Each row below holds a small network's activations on one input, seen along a few directions.
Each table varies a few parts of the input and shows all the possible inputs, shuffled.
Descriptions start from the smaller parts, as in this example, which fits no table here: line(4) and (point or line(9) or (values(2) and ring(8))).
Shared parts are said once, and a part with two or three values counts as separate values.

Other details of the inputs shift rows strongly along three fixed directions, in all tables alike. That doesn't count.

Rows:
R1: [ -2  -5 -18  -1 -23  26 -10   8   0 -16  14  -1]
R2: [-34  21 -30   9 -21  11  -6   2   5   1   1 -19]
R3: [-18  -2 -10  -3  -6  27  -5   8   8  -2   7  -9]
R4: [-44   4 -11  -9  14  -4   2  -8   3  14  -3 -11]
R5: [-29  18 -37  -9   8 -16  11  -7 -14  10   1  11]
R6: [ -7   6   2 -14   3 -18   3  -7  -8  24  -3  16]
R7: [ 34 -17  22  -2 -14  32 -14  26  10  -6  10  -5]
R8: [ -3 -14  -1  -7   5  25  -2   3   3 -16  -2   3]
R9: [ -5  18 -21   2 -25 -17   0  -4 -11   4  -7  14]
R10: [ 18 -11   2 -12  18 -15   1  23   1   5  11  -8]
R11: [  1  -3  -7  20 -10   5  -7  -5   0  -7  15  -2]
R12: [ 13  -6   6   0  20 -13  11  -2  -6   7  12  12]
R13: [ -1  33   3   8 -45  -7  -3 -20 -10   7 -33  25]
R14: [ -6 -13   2   3  16 -12   3  -8  -1   4  17   2]
R15: [ 13  25  23  -1 -14  -8   3 -14  -5   7 -44  27]
R16: [ -4  19 -17  28 -17  13   1   5   2 -19   1 -17]
R17: [ 22  10  21  19  -9 -21   1 -19  -8   2 -24  23]
R18: [ 28 -18  13   5  27  20   2  18   5 -12  17  -4]
R19: [ -6 -19  22 -23  17  -7   5  -4   2  15  -1  11]
R20: [ 18  -2  -8  18   0  -2   9  22   9  -6  20 -18]
R21: [ 18  15   4   1 -60  36   0 -18  11 -16  -3 -46]
R22: [ -1  -5 -10   2 -27  17 -17   0   1 -12   6   0]
R23: [-33  25 -42   2  -5 -16  11  -3 -10   4  -3  -3]
R24: [-10  -5   2 -20  41 -25  17  17   0  26   5 -10]
R25: [-20 -10 -22 -25  29 -22   6  -1 -14  19  23  10]
R26: [  3  18  28   1 -17 -18 -13 -23   0  13 -40  16]
R27: [ -8  -6 -12   0 -18   7 -13   9   4   8  18 -10]
R28: [ -7 -14  13 -16   9 -14  -4  -3   2  20   3   6]
R29: [ 35   7  33   9  17  -6  10  -7  -5  -6 -26  23]
R30: [ 18 -22   6  -9  30  15  -3  28   6  -9  11 -15]
R31: [ 44 -18  13  -1  -8  10   0  45  11   4  16 -13]
R32: [ 23   3  27  -1 -15 -13  -6  -1  -4  13 -23  17]
R33: [ -9 -16  17   0  25 -13   6 -12   8  -1   5  -3]
R34: [  8  13 -11  24  -2   4  11  11   4 -13   3 -15]
R35: [-16   0 -11  18 -24  22  -3 -11   3 -21  15   0]
R36: [-18   6 -19 -15  32 -27  15   3 -10  13   0   1]
R37: [  4  13 -12   3 -20  21  -2  18   4  -3   1  -6]
R38: [ 30  -4  37   6  10  -3  -4 -16  -6  -3 -16  26]
R39: [-12  -1  -7 -11   6 -25  -7 -17 -13  15  -3  18]
R40: [ 29   0  34  -7   7 -18  -9  -9  -2   0 -33  20]
R41: [ 16  -7  40 -14  -1  -1  -8 -12  -1   9 -23  23]
R42: [ -7  15 -20   2 -24 -16  -5  -8 -11   4  -7  14]
R43: [  1 -27  19  -8  17  26  -2  26  19  -7   4 -25]
R44: [-21  20 -20  11   4  -4  11 -17  -9  -1   1   9]
R45: [ 31   3  -1  20  -3  21  10  21   7 -16   7  -4]
R46: [-18  17 -30  13 -10 -13  12 -11 -12   6  13   9]
R47: [-32   8 -24  12  18  -3   3  -7  -2  -2  14 -13]
R48: [-34 -11 -13  -8  41  -7  20 -13  -4   6  20   0]
R49: [ 13  -7   5 -20  17 -14   1   4 -11   9   2  17]
R50: [ 18 -10  39 -11  24  -2  -4 -11  -1  -6 -38  15]
R51: [-10  18 -34   8 -29  -3  -3   9   0  -6   5  -9]
R52: [-35   9 -19  14  -4  -8  -3 -20   1  -3  11  -8]
R53: [ 17   1  -5   6  -8  19   1  39  14  -6   9 -27]
R54: [ -5  -6  -2   8 -30  51 -14  14  13 -21   0 -12]
R55: [  4   3  -1  26 -16  12 -14  -4   7 -16   6 -11]
R56: [ 12 -27   1 -12  -1  25  -4  19   6 -15  21  -5]
R57: [  1 -10  -2 -19  21 -29   1   2 -12  17   7  14]
R58: [ -6  -3  -3 -14  33 -16   7   1  -8   8  -6   2]
R59: [ 41 -15  17  -6  -6  18  -2  40   7   1  15  -6]
R60: [ 14 -16   6   4  41   0  11  24   5  -4  21 -19]
R61: [ 20 -21  41   6  10  -6   0 -18   1  -4 -14  18]
R62: [  1  -2   3  -6  -5 -13  -4   2  -2  18   1   5]
R63: [ -4  -4  -6 -13  23   1   0   0  -8   4   0   9]
R64: [ 26  -2  10   6 -17  38 -11  25  10 -13  -1  -7]
R65: [-16  24  22   6 -15  -2 -14 -32  -3   5 -50  14]
R66: [-18  -2 -15  -9   8  13  -1  12   3   8  15  -7]
R67: [  7  11 -22  29 -31   1   5   5  -1  -8  12  -4]
R68: [ 18   0  33   9  13  10  -1 -16   0 -13 -23  17]
R69: [-37   1 -25 -10   5 -12  -6  -9  -1   5  12  -8]
R70: [  8  -1  12 -14  17 -30  10  13   3  24  -3  -1]
R71: [  0  22   5  27 -30 -11  -8 -31 -10  -4 -22  21]
R72: [  0 -21   0  -1  -9  21 -13  12  12 -18   8 -15]
R73: [ 18  -5  13 -13  21 -13  36 -29   2   5  17 -33]
R74: [-33  -2 -29 -18  22  -3   5  -6  -7   6  13   3]
R75: [ 20  -4  12 -34  12 -14  23 -30  -3   4   0 -25]
R76: [ 19   6  28   5 -15  -3 -21 -21  -2  -9 -38  18]
R77: [  4 -17  15   4  36   7   5  11   7 -11  11 -16]
R78: [-16  10 -30 -13   1 -19   7   0 -15  12  10  13]
R79: [ -8 -22   1 -15  45 -18  17  -1  -5  14  32   3]
R80: [-19 -14 -14  -6 -13   4  -7  -6  -1  -6  10   2]
R81: [-48   0 -19   7  20  -3  11 -16   2  -6  10 -14]
R82: [-12  10 -12 -12  15 -12   5 -12 -14   8 -12  19]
R83: [-10 -11   3   5 -32  23 -14   4  13  -6   4  -7]
R84: [-17  13  29   5 -34   2 -18 -34   8  -1 -46  13]
R85: [ -6  34   7  17 -50  -5 -18 -22   1  -1 -41   9]
R86: [-25  16 -27  13   5 -27  11 -12  -4   9  11  -6]
R87: [ -9   8 -10  16 -40  25 -23   8  13  -9   4 -22]
R88: [ 45 -15   7   7  12   4  16  30   3  -3  22  -2]
R89: [ 25  -4  33   7  20 -18   1  -8   1   1 -13   9]
R90: [-17 -12 -13   1   0  27  -6  11   8 -20   3 -19]
R91: [  7  12 -22  -2  -6   8   8  14  -4  -9   0   4]
R92: [-27   5 -17   6 -28  17 -17   4  14  -3  10 -23]
R93: [ 40 -11   5 -12   4   2   7  30  -3  -3   8   5]
Each input here is: values(3) and (point or (ring(5) and line(6))).
Changing only the values(3) part turns R15 into R91. The same change can be made to R66. Which row results?
> R63
Changing only the values(3) part turns R16 into R36. The same change can be made to R12. Which row results?
> R49
Changing only the values(3) part turns R72 into R84. The same change can be made to R75. Which row results?
> R21
Which other rows does R71 become when the ring(5) part takes its other values? List them by row number.
> R12, R44, R60, R89
Which other rows does R48 become when the values(3) part takes its other values? List them by row number.
> R8, R54

Rows:
R94: [-30  16 -34   9 -17  -3  -3  -3  -9  -2   1  11]
R95: [ 21  27  24   9   0 -29   8 -31 -16   7 -41  32]
R96: [ 25 -18  31 -12  37 -18  20   3   6   9   7 -14]
R97: [ -7 -19 -22 -30  28 -18  17  31   3  33  43 -21]
R98: [  4   3  16  23 -31  36 -15 -12  12 -26 -11 -16]
R99: [ 25  19  21   0  -2 -30   3 -15 -14  10 -33  31]
R100: [ 14  11   0  29 -32  30 -14   3   2 -30 -15   6]
R101: [ 23   9  41  -2  36 -49  20 -36 -14  14 -37  34]
R102: [-37   7 -27  -3 -22   7 -10  -5   5   1   8 -15]
R103: [-38  -6 -17 -18  25 -14   4  -9  -9  15   8   6]
R104: [-39  -2 -22 -20  -4 -10  -7  -5   2  19  11  -8]
R105: [ 30  17  -5  17 -49  15 -13  12  -3 -11 -11   9]
R106: [-31  14 -34   4 -20  -2  -7  -1 -10   5   5  16]
R107: [ 34 -15  14  -5  12  11   7  27  13  -6  18 -26]
R108: [ 17 -30  19   0  22  26  -1  15  12 -19  18 -14]
R109: [ 28 -23  11  10  21  15   5  23   8 -19  17  -7]
R110: [  5   1  18   9 -16  25 -12  -7   8 -14 -15 -10]
R111: [-36  -3 -17  -9  27  -8   5 -14  -4   9   9   2]
R112: [-25  22 -29   3 -27  -5   3  -5  -1  12   6 -12]
R113: [ 19 -31  13 -16   9  23 -10  29   9  -6  13  -4]
Changing only one part turns R111 into R113. The same change can be made to R107. Which row results?
> R97
What is each input in this table made of?
> line(4) and ring(5)
Start at R102 and move only the ring(5) part, one step at a time. The first step leads to R103. Which rows follow, in order?
> R94, R99, R112
